A small network was shown many inputs. Here are its activations along a few directions, one row for each input.
In each table, some parts of the input vary, and every possible input appears once, in random order.
A made-up example of a description, with smaller parts first: one of 2 separate values, together with either a single point or one of 9 places around a ring or (one of 4 places along a line, together with one of 8 places around a ring).
Shared parts are said once, and a part with two or three values counts as separate values.

Other details of the inputs shift rows strongly along two fixed directions, in all tables alike. That doesn't count.

Table:
R1: [-13  45   4 -49  -2 -44 -18 -17 -59  42  35  34  10]
R2: [-23  27  11 -38  -9 -26 -15  -9 -44  35   1  -5 -21]
R3: [-10   2 -12   0 -34 -48 -25 -31 -18  -1  10 -61 -22]
R4: [ 0  5 14  5 17 38 13  3  3  6 -3 40 -1]
R5: [ -3  -4  14  19 -20 -45 -30  -3  -7 -10 -17 -53 -17]
R6: [ -2 -27 -22   6 -11 -12 -30 -31 -25  -3   7 -56 -17]
R7: [-25  19   2 -15 -18 -34 -19  -7 -50  28  -6 -41 -27]
R8: [ 19  -1   9  14   4 -18   8  22  20 -11 -14  -1  18]
R9: [ -3  25   1 -23 -12 -40 -18 -12 -41  16   7  -3  12]
R10: [ -1  -3 -26 -13  13   5  10  -3  25  -9  20  31  12]
R11: [ -1 -16   5  36  -3  27  14   8  18 -13 -28 -19 -20]
R12: [-19  52   3 -74   8 -17  -7 -10 -80  55  29  52  13]
R13: [  8 -23  -2  17   4  32  11  -6  25 -22   2   3  16]
R14: [-11  23 -19 -28 -24 -35 -15 -25 -33  17  37  -9  -3]
R15: [ 15  -9   1  12 -10   7  10   6  52 -22   1  10  13]
R16: [ 10  15 -11 -43  36  42  20  13 -23  32  23  90  20]
R17: [  3   2 -26 -17 -18 -40 -38 -29 -32  11  21 -40  -3]
R18: [11  3  6  0 20 33 26 12  3  1 -6 32  3]
R19: [  1 -31   1  25 -12  22   6  -7  37 -26  -6 -14  -9]
R20: [ 17   5   3   2   8  17  11   7  42 -11  19  41  31]
R21: [  0 -24  -2  14   2  25  21  -1  34 -17   5   8   0]
R22: [  1 -28   5  34  -4  22  -3 -12  27 -23  -1 -19  -4]
R23: [-21   2   4   3 -25 -15 -23 -33 -39   9 -17 -51 -50]
R24: [ -2  28  12 -44  31  49  29  13 -10  22  25 107  12]
R25: [ 10 -12  13  29  -1 -18  12  21  42 -15 -26 -18   6]
R26: [ -1  26 -16 -27 -15 -26 -19 -23 -34   9  35 -13  10]
R27: [  6   3   8   1  16  40  20   4   0   1 -10  38  11]
R28: [  0   7  25  -7  17  20  10  32  17   4 -11  36   7]
R29: [ -9 -18  -5  26  16  11   6  24  28 -11 -39 -18 -15]
R30: [  6  33  10 -48  31  15  29  30 -15  33  16  78  28]
R31: [ 22 -11  -6  23 -10 -11  -1   1  30 -27  -3 -30   9]
R32: [ 10 -10  19  31   9  17   9  33  24 -16 -35 -20  10]
R33: [  7  -2   6  19  -5 -15   9  22  25  -6 -12  -3  12]
R34: [ 18 -13  -2  26 -13  -1  -6  -4  35 -32  -8 -29  16]
R35: [  1 -24  -6  20  -1  29  21   4  31 -18   9   7   4]
R36: [  7 -18  29  46   9  19   3  30  45 -17 -41 -18   1]
R37: [-17 -16  -3   4 -25 -13 -29 -34 -25 -12  11 -47 -31]
R38: [ 17  -8   2  -4  24  21  11  41  16  10 -16  37  21]
R39: [  8  -3  14  13  -5 -16   4  16  31  -7 -17   0   7]
R40: [  8 -18  -4  19   8  33  12   0  21 -21   9  -1  15]
R41: [  0  -9   9  16   8  30  23   8  22  -6 -22   9 -15]
R42: [-21   7  10  -4 -15 -36 -17  -7 -30  18 -20 -57 -33]
R43: [-21   0 -20   6 -11 -50 -26 -14 -25   1 -13 -52 -22]
R44: [-17  52  -8 -67  13  10   5 -22 -86  50  43  61   3]
R45: [ -5  -8 -14   1  31  45  27  10  15  -1  -9  48 -11]
R46: [ -6 -33 -23  14  15  28  13  -7  28 -21   4   8  -9]
R47: [ 19 -24   8  36 -11   6  -4  10  60 -43 -12 -21   5]
R48: [ -8 -12 -14   5 -21 -24 -21 -36 -36  -6  11 -65 -25]
R49: [ 11  29   4 -26  15  -4  14  21  -7  14  19  53  39]
R50: [  2  -4 -12   4 -19 -57 -39  -9 -37   9 -10 -56  -9]
Description of these inputs: one of 5 places around a ring, together with either one of 2 separate values or one of 8 places around a ring.
Changing only the place on the ring of 5 turns R21 into R42. The same change can be made to R35. Which row results?
Answer: R7
Changing only the place on the ring of 5 turns R18 into R8. The same change can be made to R27. Which row results?
Answer: R9
Which other rows does R46 become when the choice among 2 separate values takes its other values? List them by row number.
Answer: R6
Which other rows does R14 become when the place on the ring of 8 takes its other values? List them by row number.
Answer: R3, R15, R20, R26, R31, R34, R47
Which other rows does R50 become when the place on the ring of 5 takes its other values? List them by row number.
Answer: R6, R16, R17, R38
Which other rows does R17 become when the choice among 2 separate values takes its other values? List them by row number.
Answer: R10

Table:
R51: [ -9   0  -8   6 -22 -23 -28 -32 -35  -3   4 -46 -14]
R52: [ -7   6  12   8  -9 -24 -27  -3 -43  11 -23 -52 -23]
R53: [ 17 -12   0  26   2  25  20   8  37 -22 -12   0   4]
R54: [-20   2   3   0 -24 -17 -21 -22 -33   7   3 -53 -29]
R55: [ -9  25   0 -24   0 -19 -10  -1 -60  31  -5  -8 -11]
R56: [  4 -14  16  21   0  31  15  11  39 -16 -15   2   4]
R57: [ -2  -7 -13   3   1  -5  -2   4   2   4  -5  -5  -6]
R58: [  4 -11  -4  20  -5   6  -4  -4   5 -16   1 -18   3]
R59: [ -1  -9 -14  18 -15 -10  -8 -15 -14 -11  -4 -41  -8]
R60: [-14  -5  -2  10  -9 -17 -18  -7  -7  -7 -12 -38 -27]
R61: [ 10  15   0  -7   0 -14  16  19  17   3   4  19  22]
R62: [-20  17  -7 -28 -15 -12  -4 -20 -45  23  16 -15 -18]
R63: [  7  10  10   1  -9 -22  -2   8  18  -3  -2  -1  15]
R64: [  7 -17  -5  11   5   2  -4   9  17  -9  -6 -12   2]
R65: [  9  -2   0  15   3  16  10  -4  17 -12  -2  -1   3]
R66: [ -6   6   6 -12   5   9  13  -1   3   8   6  35  -2]
R67: [ 15 -18 -10   9  14  19  18  21  33 -10 -10  16  15]
R68: [ 12 -19   1  13   0   8  -4   0  18 -18   0  -8   7]
R69: [  3 -19  -2  23   2   2  -7  11  24  -9 -13 -15  -6]
R70: [ -8 -10   5  15  -6  -4   1  -2   5  -6  -9 -20 -21]
R71: [ 17 -11  24  32  13  23   7  30  29 -12 -41   0   9]
R72: [  4  23   1 -29   5  16   9 -11  -9  14  27  51  13]
R73: [-1 -8 15  7 -5 20  7  3 19 -8 -3  0 -1]
R74: [ -6  -9 -14   3  -6 -24 -19 -15 -21   2  -5 -43 -13]
R75: [ -7  -6  -8  10  -3  -6   0   2   6  -9 -17 -22 -18]
R76: [ -3  -5   4   8   5   8   1   6  23 -11 -14   8  -5]
R77: [  2   5   4  12 -10 -32  -4   5   9  -7  -8 -29   7]
R78: [-19   5  -9  -8 -15 -26  -6 -20 -36  13   0 -29 -31]
R79: [-10  36 -18 -53  12   1   8 -19 -52  33  49  59  22]
R80: [ 0  1  7 -3 14 35 29 14 22  1  5 35 15]
R81: [ 12 -22   0  18   4   9  -2   9  31 -16 -15  -8   6]
R82: [ 11  -5 -14  -8  10  12  13   6   5  -2  11  18  14]
R83: [  2  -1  -4 -18   4  -3  -7  -3  -8   7  13  16   7]
R84: [ -8  -6  -3  13   5  -2   1   2  11 -10 -16 -16 -12]
R85: [  0   1  12  17   6  -5  -5  11 -17   4 -29 -28  -6]
R86: [ 15  22   9 -22  16   6  27  32  32   8  20  69  41]
R87: [ 18 -17   0  12  12  25  10  12  36 -18  -1  20  20]
R88: [ 11  26   1 -35  23  38  30  10  10  15  37  91  29]
R89: [ 2 -3 13 -2 12 23 24 12 26 -2  3 47  6]
R90: [  1 -12  -7  12  10   5   3  10  19  -3  -9   2   2]
R91: [ -2 -12  -2  13  -5  -7 -17  -3   9  -3 -12 -18 -10]
R92: [-22  26  -8 -40   3 -15   5 -20 -47  33  26  27 -12]
R93: [ 14  -4  26  14  15  23   9  29  17  -4 -26  19  13]
R94: [  8 -16   3  26  -6  11  -3  -4  16 -23  -4 -13   7]
R95: [ 11 -11  10  23 -11  10  -3  -8  21 -21  -7 -18  -6]
R96: [-16  20  -8 -43  -3 -20 -20 -18 -45  33  30  26  -4]
R97: [ -5  29 -16 -61  13  -3  -1 -13 -48  33  52  56  16]
R98: [ -8  -1   4  -1  -2  -2  -7  -2   4  -5  -5   0 -11]
R99: [ -9  10 -18 -26  -3 -23 -17 -26 -47  16  23 -16  -5]
R100: [ -2   9   9   1 -27 -47 -24  -9 -11  -1   0 -42  -5]
Describe the family of inputs behind these rows.
Answer: one of 5 places along a line, together with either one of 2 separate values or one of 8 places around a ring
Changing only the place on the line of 5 turns R79 into R59. The same change can be made to R99. Which row results?
Answer: R82
Changing only the place on the line of 5 turns R67 into R64. The same change can be made to R75. Which row results?
Answer: R60
Which other rows does R55 become when the choice among 2 separate values takes its other values? List them by row number.
Answer: R61
Which other rows agree with R96 in the place on the line of 5? List them by row number.
Answer: R68, R73, R83, R89, R93, R94, R95, R98, R100

Table:
R101: [  0  25 -15 -53  13  25  14 -16 -40  26  51  68  23]
R102: [  2 -11   1   7   1  23  19  -1  39 -16  16  23   7]
R103: [ -9   5  -5  -7   6 -21 -15   5 -33  17 -14 -16  -8]
R104: [ -9 -13 -24   0 -15 -15 -14 -25  -3  -6  11 -31 -17]
R105: [-10   1   1   2 -22  -8 -16 -37 -24  -5  14 -32 -16]
R106: [-12  45  -7 -68  21  -6  23  13 -32  47  32  85  19]
R107: [ 11 -29   4  33   2  34  22  12  74 -35  -3  12   9]
R108: [-11 -17   1  25 -15 -35 -20   4   1  -7 -37 -67 -30]
R109: [  3 -35 -21  39 -14 -11 -22 -23   0 -27 -14 -76 -24]
R110: [ -7  22  14 -23   4  -7   9  13  -2  18   1  37  -1]
R111: [ -27   47   -1  -63   -7  -38  -34  -26 -112   59   24   -3  -18]
R112: [ 20 -32 -10  30  17  44  34  21  81 -33  -2  30  22]
R113: [ 15 -23  12  39  -1  39  21   6  55 -37  -9   2  12]
R114: [ -1 -28 -25  23  -8 -11 -23 -22  -6 -17  -6 -53 -20]
R115: [ -5   8  -6 -18  -2  13  18 -10  13  -1  34  40   9]
R116: [ 11  -6  20  16  18  25   8  32  13  -1 -28  11  10]
R117: [ -6 -17 -22  15 -18 -13  -8 -22   7 -16   5 -43 -16]
R118: [ -4 -11  26  45 -24 -19 -24   0   0 -17 -49 -77 -30]
R119: [  1  25 -14 -59  17  28  12 -15 -39  29  52  80  24]
R120: [ -1  -5 -21 -18  10  15  11  -3  19   1  27  40  10]
R121: [ -5 -17 -11  12 -20 -13 -33 -36 -35  -7   1 -64 -27]
R122: [ 42  20  15 -11  16 -12  19  51  46   3  11  69  77]
R123: [-10  12  21   8 -15 -23 -24  -6 -28   9 -24 -40 -25]
R124: [ -9   6  23  25 -25 -27 -25 -11 -24  -1 -32 -69 -30]
R125: [ 36   2  -3   2  -3 -19  -3  11  43 -26  26  11  57]
R126: [-14  49   9 -70  17  -6  15   9 -33  49  34  93  10]
R127: [-22  18  11  -4 -26 -49 -24 -19 -40  16 -11 -53 -38]
R128: [  3  14  25  10   1   8  10  15   6   2 -19   7   2]
R129: [ -7  -1   2   6  -2 -20  -2   9   1   5 -21 -24 -13]
R130: [-13  -9   1  13 -28 -17 -30 -39 -23 -10   3 -57 -28]
R131: [  3 -24   7  31   4  -7   1  27  38 -15 -42 -28 -12]
R132: [ 15 -18  12  24   8  46  23   9  56 -29   0  31  20]
R133: [ -24   47   -2  -56   -9  -36  -26  -24 -107   55   23   -7  -15]
R134: [ -5  -8  -3  22  -2 -22 -13   7 -16  -2 -33 -51 -14]
R135: [ 12 -32   6  34   7  41  26  17  83 -38  -4  24  12]
R136: [ 19  -5  21  19  25  40  25  41  30  -6 -26  28  22]
R137: [ 26 -32 -15  34  24  49  31  23  65 -36  -8  29  26]
R138: [-12  49   8 -61  13  -3  23  10 -27  41  32  85  13]
R139: [-17  24 -20 -50 -17 -23 -28 -53 -93  34  45 -14 -16]
R140: [ 11   2   3  -9  44  30  29  44  23  11 -11  71  29]
R141: [  7 -36 -22  37  -8  -1 -15 -14  14 -29 -15 -55 -15]
R142: [  5 -13   3  23  16   3   5  24  10  -5 -31 -15   1]
Changing only one part turns R137 into R134. The same change can be made to R102. Which row results?
Answer: R127
Changing only one part turns R125 into R122. The same change can be made to R139. Which row results?
Answer: R136
Describe the family of inputs behind these rows.
Answer: one of 2 separate values, together with either a single point or (one of 4 places along a line, together with one of 5 places around a ring)
Which other rows does R138 become when the choice among 2 separate values takes its other values? List them by row number.
Answer: R115
